X = 145,124,114,136,122,129,117,113,155,127,126
X[-11] = 145
X[2] = 114
X[9] = 127
X[8] = 155

arr =
[[130 129 141 123 125 123 117]
 [126  99 129 131 127 127 136]
 [127 122 118 129 130 131 115]
 [120 127 138 137 129 124 113]
 [120 125 126 128 125 129 118]
 [129 108 138 122 129 127 127]]
arr[0][0] => 130
arr[2][-1] => 115
arr[1][5] => 127
arr[-3][2] => 138
arr[1][-5] => 129
arr[-1][3] => 122
arr[4][1] => 125
arr[-5] => [126, 99, 129, 131, 127, 127, 136]
arr[3] => [120, 127, 138, 137, 129, 124, 113]
arr[:, 0] => [130, 126, 127, 120, 120, 129]
arr[5][2] => 138
arr[0][3] => 123
arr[-3][-4] => 137
arr[-1][5] => 127
arr[-4][-3] => 130
arr[1][3] => 131

A =
[[130 129 126 129 126 133 131 127 130 131 112 131 130]
 [126 129 127 130 104 123 127 127 129 139 133 124 128]
 [133 121 126 128 133 126 124 131 124 144 124 126 128]
 [134 122 134 125 134 125 131 125 127 128 136 128 127]
 [133 134 130 128 122 132 127 127 124 123 137 125 126]
 [124 119 125 130 128 132 127 124 126 125 127 128 126]]
A[0][0] -> 130
A[0] -> [130, 129, 126, 129, 126, 133, 131, 127, 130, 131, 112, 131, 130]
A[3] -> [134, 122, 134, 125, 134, 125, 131, 125, 127, 128, 136, 128, 127]
A[:, 10] -> [112, 133, 124, 136, 137, 127]
A[4][-5] -> 124
A[0][-2] -> 131
A[-4][-2] -> 126
A[2][-11] -> 126
A[-5][11] -> 124
A[-2][6] -> 127
A[:, 2] -> [126, 127, 126, 134, 130, 125]
A[5][8] -> 126
A[-3][6] -> 131
A[1] -> [126, 129, 127, 130, 104, 123, 127, 127, 129, 139, 133, 124, 128]
A[4][5] -> 132
A[3][4] -> 134
A[:, -9] -> [126, 104, 133, 134, 122, 128]
A[1][7] -> 127
A[-2] -> [133, 134, 130, 128, 122, 132, 127, 127, 124, 123, 137, 125, 126]
A[-4][-10] -> 128
A[0][8] -> 130
A[0][-9] -> 126
A[:, -6] -> [127, 127, 131, 125, 127, 124]
A[5][-13] -> 124

a =
[[130 129 118 148 131 135 113 132 142 132 137 111 133 140 106 136]
 [133 126 138 131 142 137 134 110 140 131 124 147 118 105 114 123]
 [123 129 122 145 136 140 119 124 145 136 133 113 124 136 103 136]
 [146 108 124 126 129 129 117 142 120 152 123 134 127 129 124 111]
 [116 121 133 126 127 142 121 117 118 142 124 130 105 113 139 113]
 [115 136 121 136 128 113 147 116 123 123 133 110 146 136 140 118]
 [139 117 136 131 130 127 156 121 134 140 137 134 144 123 109 125]
 [123 145 131 130 124 132 117 115 134 112 115 112 125 138 121 153]
 [120 145 126 129 141 138 124 144 133 112 138 125 112 146 143 130]
 [126 132 120 107 139 141 108 140 128 124 138 114 141 136 138 124]
 [130 107 122 117 128 114 132 129 124 155 111 134 128 121 121 119]
 [140 125 136 118 139 153 123 121 123 140 122 110 131 143 127 117]
 [147 131 116 144 125 114 110 136 130 118 126 122 148 138 122 127]
 [136 118 123 122 131 147 109 143 120 142 143 120 132 133 133 111]]
a[0,0]	130
a[3,14]	124
a[5,14]	140
a[4,11]	130
a[13,11]	120
a[:, 2]	[118, 138, 122, 124, 133, 121, 136, 131, 126, 120, 122, 136, 116, 123]
a[13,3]	122
a[:, 4]	[131, 142, 136, 129, 127, 128, 130, 124, 141, 139, 128, 139, 125, 131]
a[0,11]	111
a[3,15]	111
a[:, 6]	[113, 134, 119, 117, 121, 147, 156, 117, 124, 108, 132, 123, 110, 109]
a[3]	[146, 108, 124, 126, 129, 129, 117, 142, 120, 152, 123, 134, 127, 129, 124, 111]
a[4,15]	113
a[7,11]	112
a[:, 15]	[136, 123, 136, 111, 113, 118, 125, 153, 130, 124, 119, 117, 127, 111]
a[:, 7]	[132, 110, 124, 142, 117, 116, 121, 115, 144, 140, 129, 121, 136, 143]
a[13,1]	118
a[4,4]	127
a[12,3]	144
a[5,15]	118
a[:, 13]	[140, 105, 136, 129, 113, 136, 123, 138, 146, 136, 121, 143, 138, 133]
a[6]	[139, 117, 136, 131, 130, 127, 156, 121, 134, 140, 137, 134, 144, 123, 109, 125]
a[13,2]	123
a[12,15]	127
a[0,5]	135
a[:, 12]	[133, 118, 124, 127, 105, 146, 144, 125, 112, 141, 128, 131, 148, 132]
a[1,5]	137
a[8,4]	141
a[7,0]	123

m = [120 118 121 125 122 123 103 124 121 117 120 125 123 125 114 123]
m[0]	120
m[5]	123
m[11]	125
m[2]	121
